These are the activations of a small network on made-up records, seen along a few directions, one row for each record.
Each row is followed by the record's values for the fields SELU, KUGEK, BUBU, VUZ, LUSE, ZUPOR.
Not every record has every field; a missing one is left out.
Other fields move the rows too, some of them a lot.
In the rows, zero is written as 500.
Strong random noise was added to every row along 9 fixed directions; ignore it. To show where, here is one row again and again, with new noise each time:
[500,496,514,443,603,365,546,574,670,429,551,547,553,478,304,444,769,528,606,492,650,364,323,556,460,527,525]
[649,488,665,392,552,486,63,251,506,547,371,503,468,496,654,666,505,241,585,423,452,299,670,453,404,524,585]
[436,600,609,424,424,651,330,404,582,514,295,559,707,539,343,549,532,458,710,473,512,290,179,428,534,624,670]
[464,410,573,672,503,547,611,548,501,427,469,695,365,483,457,508,568,411,426,555,588,451,444,520,538,460,528]
[611,190,330,287,355,350,216,648,448,377,366,473,592,504,497,281,602,334,539,466,503,255,562,663,497,498,431]
[397,397,494,338,418,426,701,777,366,434,409,642,454,653,831,622,654,555,387,340,387,583,729,252,564,717,635]
[351,543,488,487,645,418,694,619,606,478,542,522,434,458,519,460,668,648,501,436,546,567,416,308,469,527,657]
[790,540,780,666,827,798,444,330,335,538,484,384,615,538,552,553,508,373,588,476,285,844,460,384,452,502,313]
[763,661,657,608,635,685,121,358,620,566,310,518,591,439,611,784,314,266,678,588,545,592,243,595,626,440,560]
[710,419,646,810,820,516,665,509,486,433,658,578,286,427,532,501,618,369,405,579,567,768,534,549,465,375,296]
[410,595,611,547,467,748,621,557,541,469,348,595,758,572,227,509,584,574,658,526,511,451,64,473,610,589,603]

[335,443,284,666,496,431,295,401,684,504,509,427,344,235,235,151,288,495,498,641,707,298,259,679,465,232,572]	SELU=dezi, KUGEK=kasod, BUBU=nez, LUSE=fer
[275,320,281,401,651,249,740,697,495,462,689,420,407,350,204,255,717,729,290,557,525,299,695,680,393,133,640]	SELU=fadu, KUGEK=kasod, BUBU=nez, VUZ=retin, LUSE=boku
[476,517,538,680,433,801,308,282,542,483,400,424,512,424,312,403,311,472,443,625,490,383,406,643,530,258,511]	SELU=tam, KUGEK=kasod, BUBU=nez, LUSE=fer, ZUPOR=momup
[429,691,490,525,651,437,371,303,589,640,552,451,386,355,621,603,385,510,543,496,521,493,517,364,383,471,666]	SELU=fadu, KUGEK=kasod, BUBU=lumaz, VUZ=retin, LUSE=boku
[631,166,591,604,502,413,387,465,565,373,561,500,406,633,298,474,678,401,514,520,654,427,447,588,465,303,405]	SELU=tam, KUGEK=kasod, BUBU=lumaz, VUZ=nas, LUSE=boku, ZUPOR=kalag
[323,796,604,420,492,425,687,443,501,639,522,567,491,579,688,767,505,631,560,373,427,549,514,157,412,830,658]	SELU=dezi, KUGEK=fav, BUBU=lumaz, VUZ=nas, LUSE=boku
[562,620,688,293,510,345,174,276,480,633,425,517,419,566,810,889,497,329,527,376,406,263,853,393,412,584,706]	SELU=tam, KUGEK=fav, BUBU=lumaz, VUZ=retin, LUSE=boku, ZUPOR=goril
[530,457,534,722,330,723,609,558,481,421,417,710,578,545,335,475,440,406,450,633,576,438,263,722,633,566,320]	SELU=tam, KUGEK=kasod, BUBU=nez, LUSE=fer, ZUPOR=vevi
[547,531,465,292,474,474,222,444,466,571,353,446,514,475,735,714,410,415,452,485,401,419,763,548,538,428,677]	SELU=fadu, KUGEK=kasod, BUBU=nez, VUZ=retin, LUSE=boku
[712,279,356,544,429,481,229,517,296,492,402,517,388,365,722,425,261,155,360,638,411,513,765,746,550,329,345]	SELU=fadu, KUGEK=fav, BUBU=nez, VUZ=retin, LUSE=boku
[427,450,280,205,545,175,537,755,563,521,547,390,566,497,669,442,600,643,546,389,494,537,533,408,513,600,525]	SELU=tam, KUGEK=kasod, BUBU=nez, VUZ=nas, LUSE=boku, ZUPOR=vevi
[774,309,475,653,628,575,506,477,301,416,554,487,451,413,497,300,501,248,414,621,439,679,584,688,474,411,171]	SELU=fadu, KUGEK=kasod, BUBU=nez, VUZ=retin, LUSE=boku
[537,438,406,543,754,555,289,427,538,547,533,238,449,353,479,346,371,558,430,532,449,626,585,541,434,69,580]	SELU=fadu, KUGEK=kasod, BUBU=nez, LUSE=puf
[908,296,634,406,597,414,278,515,353,495,539,356,598,662,527,640,628,367,511,456,364,516,789,751,471,394,258]	SELU=tam, KUGEK=fav, BUBU=lumaz, LUSE=puf, ZUPOR=goril
[572,482,593,578,511,431,452,358,659,426,587,587,489,537,205,535,703,394,600,549,728,278,328,660,427,464,428]	SELU=fadu, KUGEK=kasod, BUBU=lumaz, VUZ=nas, LUSE=boku
[517,390,524,574,664,563,638,603,423,469,567,352,450,558,644,538,525,615,409,439,395,846,600,370,522,300,529]	SELU=tam, KUGEK=kasod, BUBU=lumaz, VUZ=nas, LUSE=boku, ZUPOR=momup
[431,453,258,606,508,490,451,617,585,536,483,387,397,382,508,357,257,625,428,585,565,627,421,653,587,226,550]	SELU=dezi, KUGEK=kasod, BUBU=lumaz, LUSE=fer
[560,162,447,455,324,471,289,456,451,370,446,459,524,560,260,283,615,329,507,507,580,203,560,729,430,368,368]	SELU=fadu, KUGEK=kasod, BUBU=lumaz, VUZ=nas, LUSE=boku
[494,461,334,513,493,323,278,529,695,494,473,446,494,366,362,387,412,506,598,585,709,423,279,679,544,354,499]	SELU=dezi, KUGEK=kasod, BUBU=nez, LUSE=puf
[395,541,456,534,314,703,343,415,436,553,268,486,596,474,472,400,241,444,595,503,404,481,278,377,561,544,582]	SELU=dezi, KUGEK=fav, BUBU=nez, LUSE=puf
[480,494,633,582,449,762,313,381,501,519,305,433,516,606,659,674,323,457,597,449,450,677,331,255,582,465,662]	SELU=tam, KUGEK=kasod, BUBU=lumaz, VUZ=nas, LUSE=boku, ZUPOR=momup
[733,490,505,450,697,413,433,551,503,541,603,272,713,578,439,617,572,561,610,457,475,669,499,662,451,449,308]	SELU=dezi, KUGEK=kasod, BUBU=lumaz, VUZ=nas, LUSE=boku
[653,552,558,635,672,484,590,579,622,478,566,573,492,445,375,590,585,409,550,576,600,575,284,642,560,444,431]	SELU=tam, KUGEK=fav, BUBU=nez, LUSE=puf, ZUPOR=goril
[433,632,703,575,401,665,442,258,449,542,413,660,448,480,463,589,441,374,520,506,500,293,504,391,483,601,657]	SELU=fadu, KUGEK=fav, BUBU=lumaz, LUSE=fer
[469,697,513,672,653,609,501,365,617,674,569,307,511,504,475,569,261,779,550,499,499,745,343,407,481,371,493]	SELU=dezi, KUGEK=kasod, BUBU=lumaz, LUSE=fer
[380,468,227,487,384,428,638,666,685,376,566,454,478,462,365,192,550,717,426,545,703,403,381,606,543,439,503]	SELU=fadu, KUGEK=kasod, BUBU=lumaz, LUSE=fer
[467,285,522,479,480,260,670,564,470,399,696,586,367,551,450,361,750,439,451,450,572,431,657,503,371,525,343]	SELU=tam, KUGEK=fav, BUBU=lumaz, VUZ=nas, LUSE=boku, ZUPOR=momup
[385,544,438,291,540,408,490,513,476,535,465,370,645,484,396,423,560,595,638,362,415,449,353,383,381,583,589]	SELU=dezi, KUGEK=kasod, BUBU=nez, VUZ=nas, LUSE=boku
[587,510,531,543,531,602,470,468,373,530,414,520,439,508,749,621,359,406,426,518,388,725,565,398,554,521,484]	SELU=fadu, KUGEK=kasod, BUBU=nez, VUZ=retin, LUSE=boku
[612,522,391,389,749,585,604,723,405,551,520,168,822,477,427,416,536,741,501,463,267,838,567,607,570,285,463]	SELU=dezi, KUGEK=fav, BUBU=nez, LUSE=puf
[481,434,699,542,339,745,609,358,178,442,455,630,608,637,403,366,566,320,480,414,292,431,546,323,433,853,318]	SELU=fadu, KUGEK=fav, BUBU=nez, LUSE=fer
[565,327,533,720,388,365,769,762,536,371,574,776,373,651,510,576,628,418,496,618,755,614,274,581,650,667,265]	SELU=tam, KUGEK=kasod, BUBU=lumaz, VUZ=retin, LUSE=boku, ZUPOR=vevi
[619,490,574,542,709,527,732,534,334,495,663,355,471,635,665,402,556,616,470,386,343,906,676,287,401,676,218]	SELU=dezi, KUGEK=kasod, BUBU=lumaz, LUSE=fer
[418,479,458,380,565,473,570,602,450,531,532,408,518,485,495,523,562,659,360,460,399,445,805,544,499,281,715]	SELU=fadu, KUGEK=fav, BUBU=lumaz, LUSE=puf
[506,349,454,280,540,410,276,425,628,421,542,235,673,559,194,268,686,630,582,425,510,218,538,588,368,316,564]	SELU=tam, KUGEK=kasod, BUBU=lumaz, LUSE=fer, ZUPOR=kalag
[414,379,362,526,263,480,553,587,525,374,457,646,438,540,485,275,536,450,487,509,634,446,371,472,546,658,400]	SELU=fadu, KUGEK=kasod, BUBU=nez, LUSE=puf
[491,580,622,668,405,440,525,435,706,488,512,822,347,514,488,717,540,381,540,583,770,377,297,531,554,676,460]	SELU=tam, KUGEK=kasod, BUBU=nez, LUSE=puf, ZUPOR=vevi

Here are new rows. What are their fields?
[343,241,220,281,185,261,468,739,516,383,446,515,437,560,604,330,555,596,416,428,534,330,638,486,524,574,497]	SELU=tam, KUGEK=kasod, BUBU=nez, LUSE=puf, ZUPOR=momup
[402,351,476,315,428,362,710,645,311,432,529,611,559,545,357,433,730,471,400,474,394,267,711,551,464,570,526]	SELU=fadu, KUGEK=fav, BUBU=nez, VUZ=retin, LUSE=boku
[559,578,467,544,637,475,710,765,522,552,580,554,391,535,901,843,447,643,234,504,465,835,820,600,671,392,550]	SELU=tam, KUGEK=kasod, BUBU=nez, LUSE=fer, ZUPOR=vevi
[437,726,848,604,535,822,423,101,487,620,435,475,622,598,336,665,443,563,711,456,368,480,302,263,408,629,579]	SELU=tam, KUGEK=kasod, BUBU=lumaz, LUSE=puf, ZUPOR=momup
[602,533,440,413,634,501,340,478,512,491,460,409,563,378,575,467,450,394,613,539,462,582,387,477,518,480,519]	SELU=tam, KUGEK=kasod, BUBU=nez, VUZ=retin, LUSE=boku, ZUPOR=momup
[466,463,441,302,460,292,383,483,479,549,548,468,320,590,878,592,513,533,395,317,433,496,937,305,401,587,584]	SELU=fadu, KUGEK=kasod, BUBU=lumaz, LUSE=fer
[388,540,337,437,716,284,637,627,531,553,560,425,317,347,771,512,459,635,350,455,463,733,663,347,473,377,695]	SELU=dezi, KUGEK=kasod, BUBU=nez, VUZ=retin, LUSE=boku
[445,402,405,451,381,448,846,936,449,402,468,635,608,642,430,542,658,648,360,504,482,477,483,634,639,543,468]	SELU=tam, KUGEK=fav, BUBU=nez, LUSE=puf, ZUPOR=goril
[601,650,583,508,326,673,170,264,521,586,328,534,564,616,709,704,263,382,635,446,477,494,423,384,556,674,515]	SELU=fadu, KUGEK=kasod, BUBU=lumaz, LUSE=puf
[558,368,548,499,643,314,608,476,439,429,682,467,288,548,652,494,716,438,422,362,518,596,790,349,312,549,381]	SELU=fadu, KUGEK=kasod, BUBU=lumaz, VUZ=nas, LUSE=boku
[456,668,868,612,621,718,618,212,520,553,504,650,530,576,302,789,628,445,498,489,497,337,481,454,479,469,606]	SELU=tam, KUGEK=kasod, BUBU=nez, VUZ=nas, LUSE=boku, ZUPOR=vevi
[665,614,563,619,488,462,394,467,628,573,491,628,481,552,567,840,367,430,592,555,656,538,409,644,612,558,455]	SELU=dezi, KUGEK=kasod, BUBU=lumaz, LUSE=puf
[450,438,273,358,387,460,439,688,555,462,448,393,645,461,390,302,513,584,508,525,513,435,431,635,570,423,524]	SELU=fadu, KUGEK=fav, BUBU=nez, LUSE=puf
[619,616,514,677,519,692,425,547,542,532,400,552,498,491,610,768,278,470,427,629,538,707,444,700,715,301,519]	SELU=fadu, KUGEK=kasod, BUBU=nez, LUSE=puf
[382,480,602,568,382,478,581,284,585,434,605,651,322,577,348,375,679,464,472,452,648,232,558,411,362,667,477]	SELU=fadu, KUGEK=kasod, BUBU=lumaz, LUSE=fer
[579,625,584,484,470,504,554,456,592,432,538,552,643,489,366,371,634,485,718,530,605,475,183,458,445,770,339]	SELU=tam, KUGEK=fav, BUBU=lumaz, LUSE=fer, ZUPOR=momup
[477,411,390,422,609,538,490,494,417,519,568,271,554,388,473,190,530,582,385,442,307,506,676,461,350,410,438]	SELU=tam, KUGEK=fav, BUBU=nez, LUSE=fer, ZUPOR=vevi
[311,710,479,576,515,736,746,520,531,470,490,469,622,431,315,262,520,631,546,504,483,602,160,332,522,639,554]	SELU=fadu, KUGEK=fav, BUBU=nez, LUSE=fer
